These are the activations of a small neural network, seen along a few directions. Each row is one input.
Each table varies a few parts of the input and shows all the possible inputs, shuffled.
Descriptions start from the smaller parts, as in this example, which fits no table here: one of 8 places around a ring, together with either a single point or one of 9 places along a line or (one of 3 separate values, together with one of 4 places along a line).
Shared parts are said once, and a part with two or three values counts as separate values.

Rows:
r1: [-1.39 -2.37  0.28  1.36 -2.65  0.05  0.56  2.11  2.56 -1.48  1.18  0.81
  0.84 -0.40]
r2: [-2.24 -2.02 -0.01  2.02  1.10 -3.00  2.98  4.48  0.93  0.53  0.42  0.17
 -0.30  0.63]
r3: [-0.17  0.37  1.72  2.45  2.24 -4.03  0.39  3.71 -0.86 -0.06 -2.98  1.20
 -0.10 -2.02]
r4: [-1.46  5.95 -1.02 -6.49  1.38  4.85 -1.35 -3.53 -0.03  5.56  2.73  3.73
 -4.43  9.00]
r5: [ 2.38  0.01 -2.30  1.88 -1.25  0.06 -2.00 -1.12 -2.80 -1.21  0.34 -1.03
  3.25 -3.48]
r6: [ 0.71  0.00  2.11  1.68 -1.50 -1.06 -1.93  1.23  0.80 -1.94 -2.15  1.90
  1.21 -3.10]
r7: [ 2.52 -0.58  1.22  1.37  0.47 -2.36  0.90  1.84  1.13  0.24 -4.29 -0.05
 -0.78 -2.31]
r8: [ 0.40 -0.86  2.12 -0.06  1.07  0.37 -1.21 -3.77 -1.53 -3.44 -0.23 -3.80
  1.85 -3.29]
r9: [-1.97 -3.24  0.17 -0.63 -0.12  1.64  1.38 -2.76  0.07 -2.92  2.86 -4.89
  1.47 -0.75]
r10: [ 0.12 -2.32 -4.16  1.51 -2.44  1.36  0.61 -0.17 -1.17 -0.66  3.61 -2.09
  2.73 -1.02]
r11: [ 0.35 -2.92 -0.63  1.02 -0.69 -1.32  3.49  2.58  2.96  0.77 -0.99 -1.10
 -1.03  0.36]
r12: [ 0.74  7.99  0.52 -6.11  2.40  3.44 -3.82 -4.61 -2.06  4.61 -0.49  5.15
 -4.69  6.39]
The inputs of r10 and r5 match in every part but one. If r4 is changed in the same way as r10 into r5, which row does it become?
> r12
What do these inputs look like to the network?
> one of 2 separate values, together with either a single point or one of 5 places along a line
Start at r8 and move only the place on the line of 5, one step at a time. The first step leads to r5. Which rows follow, in order?
> r6, r7, r3
Change only the choice among 2 separate values in r11. List by row number the other rows that result.
> r7

Rows:
r13: [-2.10 -3.60 -0.60 -0.65  0.24  0.19  0.91 -2.97 -2.06 -4.49  2.85 -4.27
  1.72 -1.50]
r14: [-0.71  3.90 -2.68 -4.63  0.55  4.33 -1.85 -3.79 -1.71  2.66  0.71  0.23
 -1.17  4.52]
r15: [ 1.30 -2.35 -1.48  4.71 -2.08 -3.66  0.61  4.72  2.20 -1.24 -1.38  1.13
  1.94 -1.85]
r16: [ 0.02 -3.01  0.17 -0.30  0.83  1.50  1.85 -3.03  0.13 -1.92  2.63 -7.12
  2.82 -1.21]
r17: [ 0.18  3.60 -0.02 -2.48  2.02 -0.82 -0.39  3.40  0.32  4.22 -4.03  3.89
 -3.04  3.88]
r18: [ 0.22 -3.07  2.22  2.94  2.04 -3.69  3.70  3.15  2.62  0.00 -2.84 -3.57
  0.58 -2.15]
r19: [ 0.97 -2.80 -3.35  1.75 -3.37  1.44 -1.55 -1.64 -0.51 -2.72  3.97 -2.48
  4.12 -0.71]
r20: [-3.15  2.09  1.31 -3.83 -0.84  4.14 -1.21 -3.53  1.81  0.71  3.79  0.76
 -0.61  4.41]
r21: [ 3.83  4.19  4.71  1.32  1.57 -3.45 -4.20  0.07 -2.43 -1.07 -6.61  2.81
  0.05 -4.79]
r22: [ 0.42  1.55 -1.00 -4.00 -0.90  3.75 -0.39 -5.18  0.53  1.05  2.01  0.60
 -3.63  3.80]
r23: [-2.34  1.63  3.83 -1.26  0.77 -0.72  0.41  3.41  3.93  2.27 -1.23  4.67
 -2.42  3.89]
r24: [ 0.10 -3.09 -2.75  0.13 -3.41  2.11  0.39 -1.90 -1.11 -1.27  3.55 -2.28
  4.22 -2.89]
r25: [ 1.32  1.17  1.68 -1.53  0.61 -1.18  1.25  1.81  2.55  2.59 -2.89  4.36
 -5.42  3.28]
r26: [-0.43  3.88 -2.99 -2.20  1.45  2.77 -0.57 -3.47 -3.37  3.44  4.27  0.82
 -1.18  4.47]
r27: [-1.96 -3.64  1.44  2.57  1.49 -4.98  2.74  3.22  0.36 -2.63 -2.59 -0.65
 -0.51 -2.47]
r28: [-0.61 -2.45  0.56  4.35 -0.99 -1.76  1.62  5.38  1.43 -1.37 -1.85 -0.34
 -0.35 -3.53]
r29: [-0.86 -2.73 -1.40  1.20 -2.22  3.33 -0.49 -0.85 -1.13 -2.98  3.57 -3.97
  1.81 -2.51]
r30: [ 0.28  3.58 -0.55 -0.04  3.14 -2.55  0.69  3.65 -1.06  5.16 -0.40  4.43
 -3.23  3.54]
r31: [ 0.43 -2.62 -0.86  3.11 -2.16 -2.97  2.62  4.45  1.53  0.18 -1.85  1.34
  2.07 -4.00]
r32: [ 3.09  3.76  1.78 -1.16  1.25  2.23 -6.14 -6.90 -4.02 -2.58 -1.68 -0.36
  2.25 -4.19]
What do these inputs look like to the network?
> one of 2 separate values, together with either a single point or one of 4 places along a line or one of 5 places along a line
The inputs of r18 and r16 match in every part but the choice among 2 separate values. If r30 is changed in the same way as r18 into r16, which row does it become?
> r26
Change only the place on the line of 4 in r26. List by row number the other rows that result.
> r14, r20, r22
Change only the place on the line of 5 in r29. List by row number the other rows that result.
> r13, r16, r19, r24

Rows:
r33: [ 4.20 -0.88 -2.83  3.68  0.39 -2.78 -0.43  0.03 -4.33 -1.09 -1.03 -2.69
  3.54 -5.03]
r34: [-3.01 -4.27  1.13 -0.68  1.28 -1.36  5.86  1.38  4.24 -0.14  0.46 -3.91
 -1.76  2.60]
r35: [ 3.75 -2.09 -1.84  3.23 -4.26  0.19 -2.72 -0.46 -0.17 -3.47 -1.51 -0.32
  3.46 -5.72]
r36: [ 2.10  1.98 -3.61 -2.58 -3.62  5.24 -3.47 -4.56 -0.35  0.35  2.44  1.53
  0.21  1.95]
r37: [-0.38  3.96 -3.22 -2.13  0.00  3.78 -3.18 -2.98 -3.56  2.13  3.89  0.30
  2.54  2.31]
r38: [ 0.77  4.54 -0.64  1.09  0.84 -1.74 -2.23  4.11 -1.34  3.95 -2.06  5.20
  0.50  0.91]
r39: [-1.92  2.82  5.78 -0.43  3.16 -2.21 -1.03  2.35  1.59  0.27 -3.10  3.49
 -3.11  1.65]
r40: [-3.13  2.12  3.34 -3.63  2.31  3.30 -2.02 -4.98 -0.71 -1.30  2.93 -1.48
 -1.18  3.20]
r41: [-5.12 -3.64  2.18  0.68  0.73 -0.71  3.58  2.91  3.39 -1.51  3.10 -2.05
 -0.77  2.42]
r42: [-0.65 -4.23 -0.73  0.66 -4.01  1.73  3.57  2.20  5.89  0.51  1.88 -0.78
  0.00  1.18]
r43: [-2.44 -2.01 -4.27  2.30 -1.57 -0.14  2.36  4.77  0.46  2.20  4.08 -0.27
  2.88  1.65]
r44: [ 2.51 -2.00  0.57  1.62  2.34 -1.97  1.30 -1.01 -2.47 -2.20 -3.44 -5.46
  0.93 -5.19]
r45: [-0.31 -2.92  4.33  1.01 -2.02 -0.61 -2.00 -1.12  1.32 -5.84 -1.54 -1.14
  2.43 -5.37]
r46: [-4.01 -4.73  1.51 -0.36 -2.97  0.64  2.86  2.46  5.01 -2.14  2.54  0.13
 -0.34  1.79]
r47: [-1.08  2.65 -1.80 -3.02  4.17  1.64 -0.53 -4.71 -4.91  1.57  2.91 -1.70
 -0.89  2.71]
r48: [ 3.17  2.51 -1.03  0.60 -2.80 -0.16 -2.51  2.48  1.83  2.11 -3.48  6.31
 -1.76  0.62]
r49: [ 3.57  3.76 -2.08  0.97  1.79 -3.31 -0.33  2.99 -2.30  4.65 -3.00  3.91
 -1.83  1.20]
r50: [-1.43 -1.85  5.07  2.15  1.72 -1.89 -1.20 -0.64 -0.35 -5.26 -1.02 -3.29
  2.06 -4.67]
r51: [ 2.45  3.13 -4.64 -2.20  0.99  2.19 -1.25 -4.13 -4.51  2.91  2.91 -0.93
  0.14  2.62]
r52: [-0.01 -4.01 -4.61  1.87 -5.20  1.38  2.10  3.19  3.59  0.46  2.58  0.91
  0.58  1.40]
r53: [ 2.52  2.25  2.85 -0.59 -1.61  0.23 -1.09  1.53  4.09  2.22 -4.21  4.67
 -2.32  0.38]
r54: [ 0.43 -2.77 -5.68  2.21 -0.56 -1.73  4.24  3.61 -0.46  2.96  3.10 -1.55
  0.53  1.92]
r55: [-3.07 -3.17 -2.92  1.32  2.60 -2.37  4.97  3.13 -0.78  1.43  3.13 -2.27
 -0.48  1.89]
r56: [-0.79  1.71  5.08 -1.54 -0.57 -0.83 -1.77  1.85  3.23 -0.39 -3.60  5.58
 -2.68  0.99]
r57: [ 1.97  2.68  1.30 -1.07  3.77 -2.46  1.37  2.02 -0.49  3.47 -5.45  1.24
 -4.33  1.05]
r58: [-1.21  3.09 -2.12 -2.20 -2.41  4.20 -3.76 -3.93 -2.53 -0.40  4.33  2.49
  0.61  1.79]
r59: [-0.08  3.64  0.44  1.02 -1.59 -1.26 -2.78  3.15 -0.36  1.38 -1.63  7.34
 -1.37  0.42]
r60: [ 1.36 -0.08 -1.43  3.74 -0.60 -1.27 -2.39  1.17 -3.41 -1.80 -0.03 -1.48
  5.87 -5.40]
r61: [ 3.05 -2.38  2.09  2.01 -3.09  0.51 -1.30 -1.45  2.16 -3.29 -2.22 -2.03
  2.79 -5.98]
r62: [ 0.10  3.36  0.69  0.16  4.99 -3.93  0.41  2.57 -2.62  3.22 -3.07  3.26
 -2.85  1.19]
r63: [-1.16 -3.81 -2.30  0.11  1.38 -0.94  5.96  2.58  1.34  1.70  0.70 -4.32
 -1.98  1.79]
r64: [ 0.62 -2.52  4.03  0.82  2.25 -2.48  1.11 -2.20  0.51 -3.90 -3.68 -5.10
  1.03 -4.47]
r65: [ 0.80  1.95 -1.17 -4.22  2.94  3.06  0.44 -5.27 -2.81  1.89  0.52 -3.69
 -2.39  2.56]
r66: [-1.05  1.43  2.34 -4.99  2.85  2.67  0.27 -6.52  0.08  0.17  0.28 -3.29
 -2.21  3.39]
r67: [ 0.12  2.18  4.71 -1.82  3.69 -2.81  1.22  0.84  2.42  1.65 -5.71  1.66
 -4.10  1.82]
r68: [-3.30 -2.89 -3.13  2.23 -3.99  0.30  1.84  3.85  1.43 -0.34  4.50  1.94
  0.99  1.18]
r69: [-1.95  1.10  2.61 -4.75 -1.42  4.59 -2.78 -5.39  0.98 -1.98  2.41  0.70
 -0.75  2.46]
r70: [ 1.42  1.65  0.36 -3.77 -2.46  5.63 -2.03 -5.63  1.87  0.58  1.73 -0.15
 -0.40  1.78]
r71: [ 0.68 -1.32 -0.03  2.85  3.59 -3.43  0.33 -0.43 -4.63 -2.53 -1.04 -3.42
  2.51 -5.06]
r72: [ 0.49 -0.96 -0.34  3.63 -3.03 -0.91 -2.98  0.23 -2.36 -4.25  0.39  0.68
  3.90 -5.94]
What do these inputs look like to the network?
> one of 4 separate values, together with one of 10 places around a ring
The inputs of r55 and r71 match in every part but the choice among 4 separate values. If r52 is changed in the same way as r55 into r71, which row does it become?
> r35
Change only the choice among 4 separate values in r64. List by row number the other rows that result.
> r34, r66, r67
Change only the choice among 4 separate values in r33. List by row number the other rows that result.
> r49, r51, r54
